A small network was shown many inputs. Here are its activations along a few directions, one row for each input.
Each table varies a few parts of the input and shows all the possible inputs, shuffled.
Descriptions start from the smaller parts, as in this example, which fits no table here: one of 2 separate values, together with either a single point or one of 11 places around a ring or (one of 4 places along a line, together with one of 8 places around a ring).
Shared parts are said once, and a part with two or three values counts as separate values.
(in the rows, 128 means zero)

Other details of the inputs shift rows strongly along three fixed directions, in all tables alike. That doesn't count.

Table:
row 1: [192  89  85 135 151 162 135 181  90 158 171]
row 2: [185 128 117 124 156 121 128 170 115 139 158]
row 3: [141 139  90 100 146 188 178 128 126 109 176]
row 4: [117 137 182 174 121 139 134 132 135  91  71]
row 5: [216  94  95 122 158 130 109 169  98 146 183]
row 6: [119 105 137 143 103  89  87  92 122 145  84]
row 7: [180  89 155 106 144 113 146 232  98 126 172]
row 8: [167 127 110 171 170 134 138 142  95 111 117]
row 9: [ 88 134 106 169 133 165 162  97 124 101  92]
row 10: [129 128 113  75 101 131 117 149 160 169 190]
row 11: [127 143 127 139 153 150 176 114 140  94 106]
row 12: [165  95 118 167 155 138 150 145 106 132  93]
row 13: [131 161 114  67 126 141 137 150 142 146 187]
row 14: [145 155  98 132 169 179 183 160 121 105 158]
row 15: [134 145 142 103 111  60  51 127 121 164 132]
row 16: [ 99 128  92 133 134 197 188 113 141 105 143]
row 17: [ 86 147 111 124 132 187 197 118 149 110 125]
row 18: [ 96 113 137 179 118 117 134  71 129 106  50]
row 19: [ 91 110 147 136  83  69  68  64 150 140  80]
row 20: [118 150 114  99 145 182 196 112 152  98 138]
row 21: [183 113 171 142 122 120  91 192 105 148 126]
row 22: [ 93 171 125 123 134 140 145 107 138 105 121]
row 23: [ 71 129 197 103  84  70 121 126 150  96 107]
row 24: [166 113 109 133 144 129 123 181 105 163 144]
row 25: [ 95 118 176 160 146 162 181 131 120  99 115]
row 26: [152 120 184 178 122 113 105 153 114 116  74]
row 27: [ 93 143 117 114  94 118  95 115 144 152 154]
row 28: [120 158 119 136 154 157 179 122 136  95 119]
row 29: [164 105 135 164 123  71  81 148 105 163 103]
row 30: [159  98 151 171 132  55  71  81 113 117  55]
row 31: [139 129 125  98 108 100  88 100 131 140 150]
row 32: [ 93 115 177 165 155 162 179 132 111  98  98]
row 33: [108 148 162 138 129 190 171 156 135  96 108]
row 34: [ 98 121 140 158 118 119 141  84 141 115  66]
row 35: [137 131 109  78 107 144 132 158 146 170 191]
row 36: [149  96 161 131 152 152 149 180 116 136 174]
row 37: [118 144 101 107 146 185 176 110 126 100 142]
row 38: [183 104 136 152 158 101 121 131 102 128  88]
row 39: [138 153 130  85 108  85  73 138 138 160 176]
row 40: [150 109 126 188 148 100 103 149  90 141  81]
row 41: [ 99 144 111  86  89 120  86 130 138 173 178]
row 42: [ 70 142 124 121 114 165 175  84 168 104 105]
row 43: [194 107 102 167 180 139 133 155  76 120 118]
row 44: [ 97 129 127 154 105  95  85 100 136 137 108]
row 45: [145 106 131 161 137 109 122 138 110 144  85]
row 46: [153 132 118 103 118  99  77 123 114 152 156]
row 47: [118 140 174 132 106 142 117 145 151 113 116]
row 48: [119 107 173 168 160 162 175 147 105 105 110]
row 49: [106 117 112 129 112 136 121 107 122 138 119]
row 50: [110 134  91  80 101 156 116 136 155 156 204]
row 51: [ 95 164 126  75  93  98  76  97 159 142 172]
row 52: [191 118 117 113 159 125 131 172 105 150 148]
row 53: [157  95 132 208 141  68  67 133  77 149  60]
row 54: [124 133 135 124 144 133 149 100 132 110  87]
row 55: [180 120 130 120 145 103 115 152 112 148 133]
row 56: [142  98 171 156 156 151 160 165 108 120 140]
row 57: [112 118 118 147 145 165 175 117 130 114  87]
row 58: [ 79 126 147 129  93  98 106  69 167 126  80]
row 59: [ 87 157 127  88  92 104  86  71 160 125 147]
row 60: [197  98 120 142 144  92  86 137  85 146 125]
row 61: [134 146 105 147 162 158 156 129 111 103 126]
row 62: [ 76 147 149 142 127 123 153  48 167  75  56]
row 63: [131 117  90 116 141 197 185 142 137 123 163]
row 64: [147 137 107  96 156 182 189 139 146 110 161]
row 65: [ 89 133  99 109 129 196 186 111 143 115 133]
row 66: [111 127 160  51  99 124 149 190 153 120 204]
row 67: [110 136 127 135 116 119 126 124 141 136 124]
row 68: [158  94 123 172 120  79  67 127 103 156 107]
row 69: [203 113 109 122 169 141 147 179 118 137 166]
row 70: [ 93 136 133 193 135 119 134 103 117 108  59]
row 71: [ 99 120 161 126 138 148 200 164 143  59 128]
row 72: [138 123 115 163 149 143 155 147 111 127 109]
row 73: [ 90 135 151  94  70  72  74  94 161 163 127]
row 74: [109 123 102  79  92 139 106 118 155 157 188]
row 75: [166 125 112 125 136 115  99 131 113 134 151]
row 76: [159 136 132 105 131  89  90 149 115 155 139]
row 77: [ 62 138 190  47  65  73 103 140 157 125 152]
row 78: [152 150 108  60 127 136 124 164 149 152 213]
row 79: [ 65 176 145  67  85 113 125  73 179 125 136]
row 80: [168  98 129 189 148  92 105 148 107 138  89]
row 81: [140 126 121 132 113  97  85 151 123 164 150]
row 82: [104 145 140  50  76  88  71  81 154 158 155]
row 83: [133 156 102 124 162 173 171 147 139 102 163]
row 84: [ 89 124 122 181 128 130 129  88 115 109  62]
row 85: [ 88 135  94 131 127 196 188 105 141 104 136]
row 86: [ 80 148 140 138 121 129 152  46 148  80  66]
row 87: [114 154 123  80 108 104  81 119 131 154 163]
row 88: [156 107 146 134 128  73  78  98 106 140  83]
row 89: [ 97 143 123 109  95 108  90 123 153 152 153]
row 90: [148 104 107 187 142 128 124 131  99 129 101]
row 91: [146 148  96  61 115 146 113 141 134 154 217]
row 92: [142 132 103 112 153 178 180 121 133 101 147]
row 93: [109 130 131 198 139 116 134 112 114 109  65]
row 94: [ 50 182 136  89  89 114 107  60 168 111 134]
row 95: [195  93 107 172 143  97  81 179  83 171 139]
Each input here is: one of 5 places along a line, together with either one of 3 separate values or (one of 2 separate values, together with one of 8 places around a ring).
The inputs of row 83 and row 39 match in every part but the place on the line of 5. If row 10 is changed in the same way as row 83 into row 39, which row does it become?
> row 73
The inputs of row 5 and row 3 match in every part but the place on the line of 5. If row 59 is changed in the same way as row 5 into row 3, which row does it become?
> row 91
Start at row 32 and move only the place on the line of 5, one step at a time. The first step leads to row 48. Which rows follow, in order?
> row 25, row 56, row 36
Change only the choice among 3 separate values in row 33. List by row number the other rows that result.
> row 32, row 77
Change only the choice among 2 separate values in row 65. List by row number the other rows that result.
> row 88
Change only the choice among 3 separate values in row 7. List by row number the other rows that result.
> row 21, row 48
Change only the choice among 2 separate values in row 91. List by row number the other rows that result.
> row 90

Table:
row 96: [177 111  86 174 143 110 108 142  94 140 111]
row 97: [103 127 127  51  98 135 123 145 142 160 199]
row 98: [108 155 131 144 148 176 189 134 137  70 116]
row 99: [101 135 126 135 141 174 197 130 151  93 117]
row 100: [ 89 156 131  45  85 120 102 146 154 172 210]
row 101: [197  90 127 151 168 151 145 184  80 129 136]
row 102: [ 55 150 160 159 116 111 138  86 144  98  80]
row 103: [202 106  73 190 194 133 126 153  84 126 107]
row 104: [ 85 144  93 140 125 183 172  80 134 104 123]
row 105: [138 171 104  29 129 140 145 137 151 146 226]
row 106: [161 112 137 153 137  89 104 171 111 136 133]
row 107: [ 56 130 161 143 103  99 136  68 146  86  64]
row 108: [ 59 123 175 173  99  72 110  59 149  86  45]
row 109: [ 86 140 148 139 125 157 173  96 147  68  98]
row 110: [ 91 153 163  40  61  97  66 109 164 177 161]
row 111: [146  98 163 157 118  56  81 127 110 148  63]
row 112: [102 131 134 152 153 192 192 120 131  82 119]
row 113: [166 115 120 115 143 122 131 192 107 142 163]
row 114: [ 83 144 144  52  77 112 103 122 163 171 164]
row 115: [212  93  78 163 179 160 135 166  75 153 159]
row 116: [ 91 144 141  39  70 107  99 129 172 167 180]
row 117: [156 109 125 175 109  72  62  98 105 165  75]
row 118: [ 70 165 155 141 120 144 146  95 146  93 100]
row 119: [ 93 140  88 130 141 158 149  69 147 101 116]
row 120: [ 65 135 133 140 135 175 193 102 147  86 120]
row 121: [167 104 174 150 106  49  53 128 121 146  80]
row 122: [208  94 137 193 176 141 148 183 100 111 100]
row 123: [ 89 153 166  51  59  94  59 107 173 179 172]
row 124: [120 133  60 136 150 217 208 120 130  97 152]
row 125: [ 98 150  76 122 159 211 192  91 140 100 153]
row 126: [ 72 158 130 172 121  87  85  32 134 108  44]
row 127: [164 102 141 143 128  98 102 164 124 159 134]
row 128: [ 99 140 151 157 139 164 165 102 135 100  76]
row 129: [ 96 147 119 141 150 174 202 142 138  81 129]
row 130: [207  95 122 116 146 143 122 203 108 143 195]
row 131: [ 99 139 134  59  92 133 116 141 157 177 187]
row 132: [103 163  92  66  80 128  90 116 147 175 195]
row 133: [165  86 137 144 143 102 120 161  92 136 119]
row 134: [106 159 104  56  77 125  78  95 158 190 186]
row 135: [ 83 141 168  57  64  86  59  94 152 165 163]
row 136: [186  84 129 135 142 101 112 182 101 145 156]
row 137: [ 76 149 114 162 109  86  97  47 140 106  54]
row 138: [191 111 136 126 146 107 103 188  89 145 140]
row 139: [ 63 161 131 134 130 165 185 116 156  88 128]
row 140: [211  99 127 128 163  76 105 137  95 142 137]
row 141: [117 129  71 146 152 181 180  97 133  94 120]
row 142: [104 156 133 151 150 181 186 135 139  81 127]
row 143: [110 158 115 128 166 224 218 154 127  88 151]
row 144: [ 64 156 185 174  99  75  98  62 150  78  38]
row 145: [116 153 105  30 111 165 145 187 144 168 241]
row 146: [184  99 121 178 180 129 157 191  78 117 106]
row 147: [103 156 125 131 154 195 199 137 125  85 121]
row 148: [138 145 125  31  95 155 126 168 160 161 212]
row 149: [162  94 171 172 124  68  66 127 105 132  93]
row 150: [170 127  97 142 140 115  87 139  97 166 145]
row 151: [204 100 133 161 165 151 140 192 106 136 137]
row 152: [203  88 123 144 169 149 148 190  80 124 138]
row 153: [101 134 129 150 141 171 191 130 152  92 110]
row 154: [215  91 108 125 175 174 166 213  89 124 179]
row 155: [101 133 132  41  77 119  98 146 163 173 231]
row 156: [150 117 169 159 119  56  70 130 105 123  73]
row 157: [119 140  82 151 157 168 163  89 143 104  96]
row 158: [163 101 121 170 101  49  46  97 111 166  69]
row 159: [181 116  96 138 145 115  88 127 110 169 133]
row 160: [139  95 175 182 115  44  64 116 114 155  61]
row 161: [160 105 109 162 117  65  62  97 118 156  76]
row 162: [ 71 130 139 133 126 152 168 101 137 104 115]
row 163: [ 71 147 172 139 105 115 130  70 149  96  45]
row 164: [194 121 129 117 151  85 112 126 117 149 129]
The inputs of row 147 and row 101 match in every part but one. If row 137 is changed in the same way as row 147 into row 101, which row does it become?
> row 141
What is each input in this table made of?
> one of 3 separate values, together with either a single point or one of 6 places around a ring or (one of 2 separate values, together with one of 8 places around a ring)
Change only the choice among 2 separate values in row 98. List by row number the other rows that result.
> row 129
Start at row 157 and move only the place on the ring of 6, one step at a time. The first step leads to row 159. Which rows follow, in order?
> row 134, row 117, row 158, row 161
Change only the choice among 2 separate values in row 139. List by row number the other rows that result.
> row 142

Table:
row 165: [122 135 114 102 109 108 101 107 136 142 154]
row 166: [120 125 133 139 143 136 170 119 130  98 104]
row 167: [106 141 137  67 100 154 136 125 154 139 177]
row 168: [180 107  93 134 161 154 133 162 100 140 162]
row 169: [113 159 126  66 103 124 110 144 154 150 177]
row 170: [ 83 130 148 184 121 121 135 111 132 111  80]
row 171: [167 130 120 146 161 162 156 172 111 124 136]
row 172: [140 136 140  92 103  70  71 144 128 158 153]
row 173: [101 139 141  84 107 120 127 113 156 135 137]
row 174: [136  91 137 172 123 122 125 147 115 127  95]
row 175: [ 75 159 133 132 131 150 167 102 142  83 114]
row 176: [134 144 123 127 146 176 163 151 125 115 153]
row 177: [ 69 134 114 159 126 156 160  92 131 114  89]
row 178: [199  97 132 161 162 107  97 185  84 143 139]
row 179: [128 125 124 168 132  97 118  89 123 110  75]
row 180: [110 143 109 145 142 149 155  97 141 107  99]
row 181: [134 104 169 124  96  34  51 105 121 150 103]
row 182: [172 102 144 145 139 112 116 148 111 141 109]
row 183: [100 135 134  64 105 148 134 127 154 134 182]
row 184: [172 121  91 129 157 180 157 155 110 134 164]
row 185: [125 131 127 148 122 108 104  93 131 132  87]
The inputs of row 185 and row 171 match in every part but one. If row 179 is changed in the same way as row 185 into row 171, which row does it become?
> row 172
What is each input in this table made of?
> one of 3 separate values, together with either a single point or one of 6 places around a ring
